A small network was trained on made-up records. Each row is its average activation on records with the value named, seen along a few directions.
Values that are neighbours, or in one group, have similar rows; names and order tell nothing.
In the rows, zero is written as 500.
Strong random noise was added to every row along 2 fixed directions; ignore it. To show where, here is one row again and again, with new noise each time:
[601 566 543 417 490 720 586 442 606 526 543 453 583 288 477 420 407]
[464 424 451 784 415 447 700 453 464 455 483 452 289 542 321 799 460]
[476 462 537 598 421 737 639 354 532 423 520 324 529 250 413 692 307]
[590 533 466 583 485 460 640 532 546 555 509 568 368 550 395 515 544]


DUSIT, 12 values:
rula: [464 424 588 422 540 244 347 574 383 549 441 565 473 606 650 350 566]
sidu: [421 432 475 545 507 472 408 482 457 409 460 402 533 501 559 573 407]
nafer: [426 399 537 468 481 426 301 531 358 510 482 482 549 516 538 516 564]
bobe: [551 567 496 328 445 502 625 449 570 559 597 573 533 477 440 364 464]
tige: [352 375 449 514 456 376 478 466 427 378 506 513 450 592 591 577 400]
vazu: [454 560 493 443 571 543 329 551 563 498 454 447 607 490 670 425 589]
ribu: [585 553 523 203 642 602 182 624 581 596 579 485 782 397 675 167 623]
pokeb: [744 699 476 315 526 460 552 592 604 648 571 727 482 569 493 144 696]
tikez: [578 636 536 448 545 610 561 499 608 579 594 484 565 415 446 408 586]
kapor: [692 634 443 366 590 378 491 712 520 630 444 829 411 775 461 225 718]
lilis: [336 352 482 779 495 219 632 470 351 401 371 560 241 806 399 804 428]
gul: [392 470 450 726 460 573 518 438 462 419 444 367 489 480 475 806 461]
A value of DUSIT combines one of 3 hidden first parts with one of 4 second parts; all combinations occur once.
sidu and nafer share the first part; sidu and vazu share the second. Which value has the first part of vazu and the second part of nafer?
> ribu
pokeb and kapor share the first part; pokeb and tikez share the second. Which value has the first part of tikez and the second part of kapor?
> gul

TEV, 12 values:
fesil: [659 608 488 480 465 475 683 505 534 551 538 587 448 501 451 403 562]
nifa: [599 555 509 417 490 474 633 494 585 574 551 574 495 478 481 356 449]
tasu: [657 630 510 198 623 625 387 585 634 565 505 598 650 454 667 146 551]
dupod: [490 409 492 650 580 229 369 612 370 527 435 600 321 750 512 503 658]
nin: [536 548 420 584 491 512 565 543 518 512 496 543 459 568 398 604 599]
nomeb: [507 490 557 579 402 645 636 402 475 513 605 422 465 332 347 631 498]
nimed: [508 569 563 393 574 602 302 568 576 578 517 413 653 400 620 366 572]
fer: [504 581 467 440 531 652 397 531 629 539 502 438 598 435 568 416 539]
fuset: [384 349 535 498 495 335 343 501 333 456 485 493 528 527 578 522 474]
supo: [585 556 436 598 487 375 614 568 482 512 425 631 342 702 411 544 572]
pas: [598 617 531 222 585 486 476 550 602 591 489 691 585 569 562 170 494]
kiz: [406 438 477 385 517 398 435 501 492 460 514 522 539 552 588 427 453]
A value of TEV combines one of 3 hidden first parts with one of 4 second parts; all combinations occur once.
dupod and tasu share the first part; dupod and fuset share the second. Which value has the first part of fuset and the second part of tasu?
> kiz
pas and nifa share the first part; pas and nin share the second. Which value has the first part of nin and the second part of nifa?
> nomeb
